These are the activations of a small network on made-up records, seen along a few directions, one row for each record.
After each row come some of the record's fields: Kita, Sakun, Bug, Bar, Dafel.
A field that a record lacks is left out.
Other fields move the rows too, some of them a lot.
(in the rows, 500 means zero)
Strong random noise was added to every row along 7 fixed directions; ignore it. To show where, here is one row again and again, with new noise each time:
[510 381 467 569 534 549 610 516 578 625 456 591 501 497 443 523 519 389
 537 545 460 551 437 259 418 422]
[425 203 768 367 538 553 338 513 550 639 295 376 738 390 285 551 480  99
 712 439 549 655 391 252 556 516]
[464 396 365 780 543 629 815 491 514 552 282 769 529 474 472 414 642 540
 579 587 314 433 567 232 298 509]
[397 596 478 736 439 506 693 381 436 471 199 737 565 522 486 307 682 704
 506 597 162 409 771 396 331 715]
[534 498 281 417 485 731 902 268 523 410 340 650 312 702 434 568 588 249
 606 874 154 700 317 372 526 398]
[555 761 459 645 467 250 412 491 662 723 656 593 319 565 546 466 525 793
 251 477 430 480 715 375 412 382]
[472 171 424 597 477 438 474 665 345 197 466 421 600 254 485 374 352 548
 179 379 716 360 346 529 350 489]
[475 518 391 496 429 343 322 525 515 411 408 420 632 444 451 455 490 358
 405 332 685 498 389 598 502 333]
[539 466 165 510 358 444 705 533 327 128 646 544 413 554 644 398 356 610
  97 586 556 404 257 712 349 518]

[657 544 321 529 430 316 493 460 549 426 518 500 440 621 530 435 572 659
 494 639 426 396 617 632 366 602] -> Sakun=j1 Bug=m2 Bar=f2 Dafel=b1
[534 639 374 544 421 462 568 513 488 554 576 601 537 648 611 469 550 587
 563 513 475 426 543 585 413 611] -> Sakun=j1 Bug=m2 Bar=f2 Dafel=b2
[453 322 670 489 523 575 538 563 361 420 513 469 546 398 504 444 425 603
 460 518 459 439 530 486 483 741] -> Kita=p1 Sakun=j4 Bug=m1 Bar=f1 Dafel=b1
[444 498 621 446 515 516 394 554 505 656 475 464 711 524 485 532 520 340
 738 380 588 519 472 502 544 615] -> Kita=p2 Sakun=j1 Bug=m1 Bar=f1 Dafel=b1
[555 522 609 395 536 483 446 458 640 686 625 458 304 538 430 620 445 468
 433 605 408 671 488 270 575 347] -> Kita=p2 Sakun=j3 Bug=m1 Bar=f1 Dafel=b2
[417 211 572 477 503 748 727 502 313 313 376 519 627 427 494 457 437 400
 569 590 447 466 359 477 458 760] -> Kita=p2 Sakun=j2 Bug=m3 Bar=f3
[491 298 730 324 518 561 464 458 537 609 495 414 509 499 373 565 409 286
 552 616 396 670 424 258 535 581] -> Kita=p2 Sakun=j3 Bug=m3 Bar=f1 Dafel=b2
[611 452 381 363 521 472 472 541 500 311 774 334 215 462 545 599 314 575
 196 585 635 539 301 615 567 302] -> Kita=p2 Sakun=j2 Bug=m1 Bar=f3 Dafel=b2
[448 493 775 123 462 560 349 388 429 444 535 274 510 546 430 591 388 261
 541 559 475 700 375 607 723 632] -> Kita=p1 Sakun=j2 Bug=m1 Bar=f3
[485 537 721 548 566 492 413 505 573 740 507 511 477 468 448 519 543 611
 588 491 388 519 712 335 536 580] -> Kita=p1 Sakun=j4 Bug=m3 Bar=f2 Dafel=b1
[432 637 290 583 279 419 639 457 385 404 398 697 743 682 621 316 563 494
 492 490 423 378 489 646 296 743] -> Sakun=j3 Bug=m2 Bar=f1 Dafel=b1
[468 340 546 707 459 578 817 536 442 611 515 780 525 549 570 379 495 698
 437 652 243 394 634 192 192 823] -> Sakun=j3 Bug=m2 Bar=f1 Dafel=b1
[453 410 671 486 507 461 356 523 415 418 410 394 589 374 455 430 492 603
 461 434 527 446 610 564 536 636] -> Sakun=j1 Bug=m3 Bar=f2
[448 603 725 428 446 472 408 468 464 587 546 490 538 548 525 481 495 602
 528 491 402 513 664 524 537 712] -> Kita=p1 Sakun=j1 Bug=m2 Bar=f2 Dafel=b2
[570 636 452 370 512 624 678 290 577 517 535 531 182 674 472 625 513 455
 496 799 200 688 499 424 610 396] -> Kita=p2 Sakun=j2 Bug=m2 Bar=f1 Dafel=b1
[471 397 325 470 446 531 566 571 466 406 513 523 635 503 513 508 431 212
 481 419 695 523 176 534 452 366] -> Kita=p1 Sakun=j3 Bug=m1 Bar=f1 Dafel=b1
[502 567 297 549 478 596 708 426 413 291 374 602 481 571 564 454 576 496
 551 604 386 450 479 661 474 510] -> Kita=p1 Sakun=j4 Bug=m2 Bar=f2 Dafel=b1
[474 330 486 612 570 618 675 667 386 442 676 571 484 392 617 499 404 650
 387 460 631 380 415 479 405 564] -> Kita=p1 Sakun=j1 Bug=m3 Bar=f2
[469 400 605 233 434 544 407 355 385 239 358 288 509 506 378 522 421 296
 468 622 407 640 399 648 642 583] -> Kita=p2 Sakun=j2 Bug=m2 Bar=f1
[574 825  42 555 394 498 786 346 583 451 498 719 330 791 600 507 626 438
 497 677 345 559 369 582 441 293] -> Sakun=j3 Bug=m1 Bar=f1 Dafel=b2
[580 314 570 330 441 466 499 456 411 356 544 383 472 553 478 483 422 527
 448 700 396 515 497 579 458 762] -> Sakun=j1 Bug=m2 Bar=f2
[473 368 793 453 486 402 335 478 522 564 508 417 443 400 392 466 393 571
 290 520 385 565 647 287 483 554] -> Kita=p1 Sakun=j3 Bug=m2 Bar=f1 Dafel=b1
[460 498 801 303 474 485 365 454 433 531 564 366 515 534 474 516 411 523
 510 552 406 581 573 522 610 761] -> Kita=p2 Sakun=j4 Bug=m3 Bar=f2 Dafel=b1
[510 477 527 490 469 589 656 598 489 759 717 640 641 668 620 530 455 459
 680 514 526 471 419 399 396 775] -> Kita=p2 Sakun=j1 Bug=m3 Bar=f2 Dafel=b1
[477 520 669 555 598 499 349 508 584 634 479 451 433 359 411 528 530 582
 500 421 505 531 650 369 581 366] -> Kita=p1 Sakun=j2 Bug=m3 Bar=f3 Dafel=b2
[538 364 542 405 444 404 473 630 287 221 821 357 378 435 629 441 230 803
  57 521 610 391 420 699 453 726] -> Kita=p2 Sakun=j4 Bug=m1 Bar=f1
[506 706 566 370 403 444 471 582 520 803 887 560 602 753 687 570 405 501
 584 421 615 518 418 550 483 733] -> Kita=p2 Sakun=j1 Bug=m3 Bar=f2 Dafel=b2
[546 349 850 420 645 475 273 558 609 728 602 334 390 362 380 592 412 546
 497 492 506 596 624 254 613 477] -> Kita=p2 Sakun=j4 Bug=m1 Bar=f1 Dafel=b1
[535 597 502 648 635 443 414 536 641 652 462 524 401 398 461 529 603 618
 544 385 547 481 663 409 549 262] -> Kita=p1 Sakun=j4 Bug=m1 Bar=f1
[435 312 627 542 532 576 503 525 391 397 353 463 588 348 446 420 492 563
 500 498 463 431 567 460 453 676] -> Kita=p2 Sakun=j2 Bug=m1 Bar=f3
[384 545 576 480 415 499 444 512 532 736 363 604 884 600 488 467 591 168
 811 329 568 534 424 420 441 630] -> Kita=p1 Sakun=j3 Bug=m3 Bar=f1 Dafel=b2
[530 666 392 671 551 437 446 532 652 688 473 590 490 507 509 532 610 527
 607 358 575 466 615 436 489 272] -> Kita=p2 Sakun=j4 Bug=m2 Bar=f2 Dafel=b1
[447 634 101 543 459 574 559 408 433 164 147 513 659 509 479 468 668 195
 697 385 623 473 317 841 601 196] -> Kita=p2 Sakun=j1 Bug=m2 Bar=f2 Dafel=b1
[469 473 522 484 517 740 803 510 505 786 511 725 681 733 564 577 575 280
 932 614 366 556 405 330 423 794] -> Kita=p2 Sakun=j4 Bug=m1 Bar=f1
[416 361 463 547 514 672 609 602 394 433 466 558 703 425 537 479 483 365
 613 379 661 431 329 534 457 563] -> Kita=p1 Sakun=j2 Bug=m3 Bar=f3 Dafel=b2
[505 771 405 586 496 485 547 461 590 684 468 626 560 641 577 507 636 476
 705 455 496 477 554 562 503 454] -> Kita=p1 Sakun=j1 Bug=m1 Bar=f1 Dafel=b1
[602 783 499 458 487 295 332 610 645 776 977 481 325 623 660 606 381 694
 294 352 707 507 511 539 548 369] -> Kita=p1 Sakun=j4 Bug=m3 Bar=f2
[492 320 552 456 614 550 328 439 499 233 241 264 401 228 284 519 512 396
 438 488 556 566 478 533 684 195] -> Sakun=j2 Bug=m3 Bar=f3 Dafel=b1
[520 693 532 642 524 484 589 450 616 766 565 663 369 597 559 519 581 713
 539 548 314 484 742 334 459 527] -> Kita=p2 Sakun=j1 Bug=m2 Bar=f2
[433 355 643 682 429 444 561 553 478 677 368 678 771 510 499 341 554 573
 601 481 362 372 700 260 211 889] -> Sakun=j3 Bug=m2 Bar=f1 Dafel=b1
[476 606 699 331 401 415 408 440 394 458 637 419 463 590 559 471 393 646
 346 542 380 526 618 619 552 768] -> Kita=p2 Sakun=j4 Bug=m2 Bar=f2
[472 644 547 547 428 407 479 561 474 647 669 577 595 600 632 436 471 685
 460 442 516 397 600 544 387 760] -> Kita=p2 Sakun=j2 Bug=m1 Bar=f3 Dafel=b1
[522 327 599 449 579 539 433 568 518 526 590 387 444 387 449 558 398 474
 443 494 589 531 433 396 534 451] -> Kita=p2 Sakun=j2 Bug=m1 Bar=f3 Dafel=b2

Here are new rows. What are their fields?
[684 505 348 674 557 379 639 484 720 673 626 635 176 563 480 509 565 734
 370 734 320 488 647 219 323 347] -> Sakun=j3 Bug=m1 Bar=f1 Dafel=b1
[502 513 471 399 456 558 589 472 603 707 564 583 562 674 489 591 500 200
 650 550 485 653 309 329 494 458] -> Sakun=j3 Bug=m3 Bar=f1 Dafel=b2
[512 404 152 753 552 678 858 600 571 567 490 781 532 505 554 520 574 343
 597 480 603 445 266 311 331 231] -> Kita=p1 Sakun=j3 Bug=m3 Bar=f1 Dafel=b1
[516 411 379 812 635 378 389 675 666 642 454 541 485 232 430 486 531 571
 367 225 755 382 537 246 398  58] -> Kita=p2 Sakun=j3 Bug=m1 Bar=f1 Dafel=b1
[436 738 221 518 459 516 479 384 506 350 206 508 662 551 460 478 678 257
 704 370 586 506 401 763 608 272] -> Kita=p2 Sakun=j2 Bug=m1 Bar=f3
[521 661 340 463 408 442 544 468 435 367 609 505 443 606 606 465 472 613
 354 538 512 455 452 724 484 556] -> Sakun=j2 Bug=m1 Bar=f3
[531 696 450 505 424 334 446 382 611 588 518 537 361 618 476 492 510 568
 344 576 339 565 616 430 481 390] -> Kita=p2 Sakun=j3 Bug=m2 Bar=f1 Dafel=b1
[552 615 361 565 613 646 686 449 663 723 509 649 388 602 504 621 615 372
 714 576 454 592 450 345 519 273] -> Kita=p1 Sakun=j2 Bug=m1 Bar=f3
[447 176 640 552 508 619 672 603 449 631 533 620 637 457 494 477 403 405
 515 518 461 487 425 183 303 708] -> Kita=p1 Sakun=j3 Bug=m2 Bar=f1
[409 515 567 626 527 514 441 565 485 545 425 540 637 398 510 451 539 558
 537 333 596 411 580 484 472 531] -> Kita=p2 Sakun=j2 Bug=m3 Bar=f3 Dafel=b1
[446 638 437 635 559 569 548 525 563 633 459 612 548 493 532 525 618 489
 655 388 562 463 537 467 502 382] -> Kita=p1 Sakun=j2 Bug=m3 Bar=f3 Dafel=b2
[453 466 887 365 442 424 405 497 543 791 696 499 512 575 478 515 369 520
 409 548 367 623 581 224 470 756] -> Kita=p1 Sakun=j3 Bug=m3 Bar=f1 Dafel=b1
[573 626 258 550 519 498 602 403 510 305 484 503 226 499 509 493 552 663
 309 630 420 490 516 624 542 272] -> Sakun=j2 Bug=m1 Bar=f3
[383 578 553 678 532 529 512 487 418 430 349 561 527 377 513 392 596 752
 464 430 417 374 717 519 470 572] -> Kita=p2 Sakun=j2 Bug=m3 Bar=f3 Dafel=b2
[579 658 371 651 586 398 422 601 652 652 594 543 421 478 556 542 560 602
 517 355 665 436 558 509 517 250] -> Kita=p1 Sakun=j4 Bug=m1 Bar=f1 Dafel=b1
[531 363 582 649 685 594 545 538 604 616 463 514 334 333 401 563 523 595
 521 528 461 514 608 224 520 309] -> Kita=p2 Sakun=j1 Bug=m3 Bar=f2 Dafel=b1
[560 248 387 467 507 576 611 594 428 381 569 482 606 484 551 515 431 377
 536 524 679 438 262 568 387 598] -> Sakun=j2 Bug=m3 Bar=f3
[492 518 571 306 507 496 383 363 581 461 398 364 376 491 352 584 489 248
 467 566 432 725 396 428 676 253] -> Kita=p1 Sakun=j3 Bug=m1 Bar=f1 Dafel=b2
[457 443 488 612 542 688 745 423 459 502 280 654 527 511 467 446 648 536
 678 647 279 471 603 392 431 645] -> Sakun=j2 Bug=m1 Bar=f3
[415 547 343 596 426 523 622 411 462 357 290 620 548 508 489 416 585 407
 473 504 399 499 480 499 439 397] -> Kita=p1 Sakun=j3 Bug=m2 Bar=f1 Dafel=b2
[444 534 665 536 409 356 365 545 602 869 498 599 779 601 496 460 540 401
 645 365 514 504 615 302 363 692] -> Sakun=j3 Bug=m2 Bar=f1
